These are the activations of a small neural network, seen along a few directions. Each row is one input.
In each table, some parts of the input vary, and every possible input appears once, in random order.
Descriptions start from the smaller parts, as in this example, which fits no table here: line(4) and (point or line(9) or (values(3) and ring(5))).
Shared parts are said once, and a part with two or three values counts as separate values.
(in the rows, 128 means zero)

Other details of the inputs shift rows strongly along three fixed directions, in all tables alike. That doesn't count.

Table:
r1: [165 123 156 106 114  89 104 136 139 104 134 116  83  95]
r2: [127 127 176 100 118 113 143 128 173  87 120 155 116 121]
r3: [136 112 107 144 171 162 129 114  86 156 106 106 168 149]
r4: [158 111 133 121  92  93 116 146 141 115 127  99  89 102]
r5: [ 64 145 109 154 140 165 123 119 136 125  92 170 139 152]
r6: [ 55 127 112 156 132 157 128 138 161 117  89 162 123 137]
r7: [103 132 146 125  99 128 167 108 166  82  71 122 137 118]
r8: [107 203 144  93 118 144 170 104 109 153 200 192 159 147]
r9: [131  90 106 139 168 174 121 130 110 163 133 107 162 145]
r10: [161 134 109 153 137  92  47 146 132 117 119 133  90 107]
r11: [126 171 148  96  91  91 159 135 146 129 182 160 111 121]
r12: [113  97 165 117 122 138 142 123 188  85  83 132 133 113]
r13: [111  88 113 129 165 155 132 142  97 161 133 112 145 154]
r14: [152  92 119 139 168 123 110 132  79 142  89  83 122 144]
r15: [117  96 107 149 162 164 137 133 109 166 140 111 164 146]
r16: [171 161 135 123  82  70 128 129 122 124 162 122  99 114]
r17: [153 168 100 124 142 161 128 118  99 171 218 144 178 138]
r18: [115  98 124 122 170 168 130 136 105 157 137 124 149 151]
r19: [ 88 125 144 112 137 154 159 108 117 117  82 131 130 129]
r20: [109 104 136 116 139 185 136 114 123 118 115 138 144 110]
r21: [161 168 104 152 116  78  67 151 136 134 160 146  90 126]
r22: [175 139 115 121 144 115 101 137  81 173 197 117 114 126]
r23: [153  81 113 149 143 112 107 135 113 143  96  72 126 136]
r24: [115 193 143  99 132 143 170 110 115 149 195 189 170 167]
r25: [171 134 127 133 102  84 117 126 103 119 115  95  97 110]
r26: [167  68 112 149 152 137  88 135 116 123 102  70 123 100]
r27: [ 96 153 147 110  83 129 174 125 158 115 151 158 129 119]
r28: [170 144 122 131  89  68 123 144 144 123 171 104 113 112]
r29: [ 95 111 141 126  96 130 162 117 173  89  79 112 130 121]
r30: [ 75 146 128 152 116 119 120 121 164  84  44 155 107 130]
Each input here is: line(5) and (point or ring(5)).
Question: The inputs of r30 and r5 match in every part but the line(5) part. If r7 is changed in the same way as r30 into r5, which row does it become?
Answer: r29
Question: Change only the ring(5) part in r16. List by row number the other rows that result.
Answer: r8, r23, r24, r29
Question: Start at r17 and move only the ring(5) part, one step at a time. The first step leads to r9. Which rows follow, in order?
Answer: r18, r22, r4

Table:
r31: [109 183 136 129  88  80 126 136 169 100 129 177  94 131]
r32: [124 185 139 129  96  88 111 127 176  88 124 184 104 122]
r33: [188 149 132 132 101  56 116 133 138 118 145 105 112 120]
r34: [191 155 113 128 117  91 101 134 108 147 190 118 125 114]
r35: [188 159 129 118 129  83 104 132  92 150 182 123 114 125]
r36: [ 80  79 140 133 114 150 155 136 177 103  76 110 125 122]
r37: [184 159 121 126 123  72 118 137  97 155 181 117 122 142]
r38: [132 157 166  98  92  92 146 130 171 101 148 158 106 115]
r39: [131  99 151 127  88  94 132 131 170  77  69  92  87  94]
r40: [ 44 148 147  99 132 208 200 101 136 126 128 186 172 146]
r41: [127  51 128 141 148 147 104 133 118 110  50  69 104 108]
r42: [150 111  57 174 215 167  44 139  28 204 147 112 141 152]
r43: [ 88 192 135  94 145 206 176 102 138 148 211 226 209 154]
r44: [101  43 118 143 154 160 121 143 113 134  65  73 112 125]
r45: [127  95 165 116 100  90 129 136 166  82  69 100  73 101]
r46: [ 62 130 154 108 147 187 185 105 149 119 100 168 172 155]
r47: [106 117 127 157  91  80 106 144 179  84  55 115  72 114]
r48: [ 70 115 111 128 160 222 166 105  93 156 122 138 178 144]
r49: [ 94  74 159 120 118 128 139 142 186  90  69 113 103 117]
r50: [ 72 123 146 123 118 159 185 112 161 109  86 139 156 144]
r51: [169 178 127 117  95  86 129 131 125 143 202 142 124 122]
r52: [173  98  68 159 198 174  84 124  22 200 158  77 167 138]
r53: [100 130 105 123 170 197 146 125  91 181 184 155 182 158]
r54: [196 108 116 143 146  86  85 138  96 141 129  79 115 127]
r55: [182 109 107 147 128  88  96 141  85 151 135  69 104 118]
r56: [103 196 157  91  95 126 185 111 146 120 175 192 147 139]
r57: [116  44 121 144 162 169 106 134 120 122  61  79 122 117]
r58: [166 178 139 110 119 108 129 115 117 130 179 156 139 126]
r59: [ 82 103  92 165 161 178 103 125 122 129  69 130 140 135]
r60: [186 173 131 118  91  67 114 139 151 125 201 137 120 114]
Question: The inputs of r48 and r45 match in every part but one. If r51 is changed in the same way as r48 into r45, which row does it become?
Answer: r38
Question: What is each input in this table made of?
Answer: ring(5) and (point or line(5))
Question: Change only the line(5) part in r43. List by row number the other rows that result.
Answer: r41, r54, r57, r58
Question: Change only the ring(5) part in r33. List by row number the other rows that result.
Answer: r37, r46, r50, r54
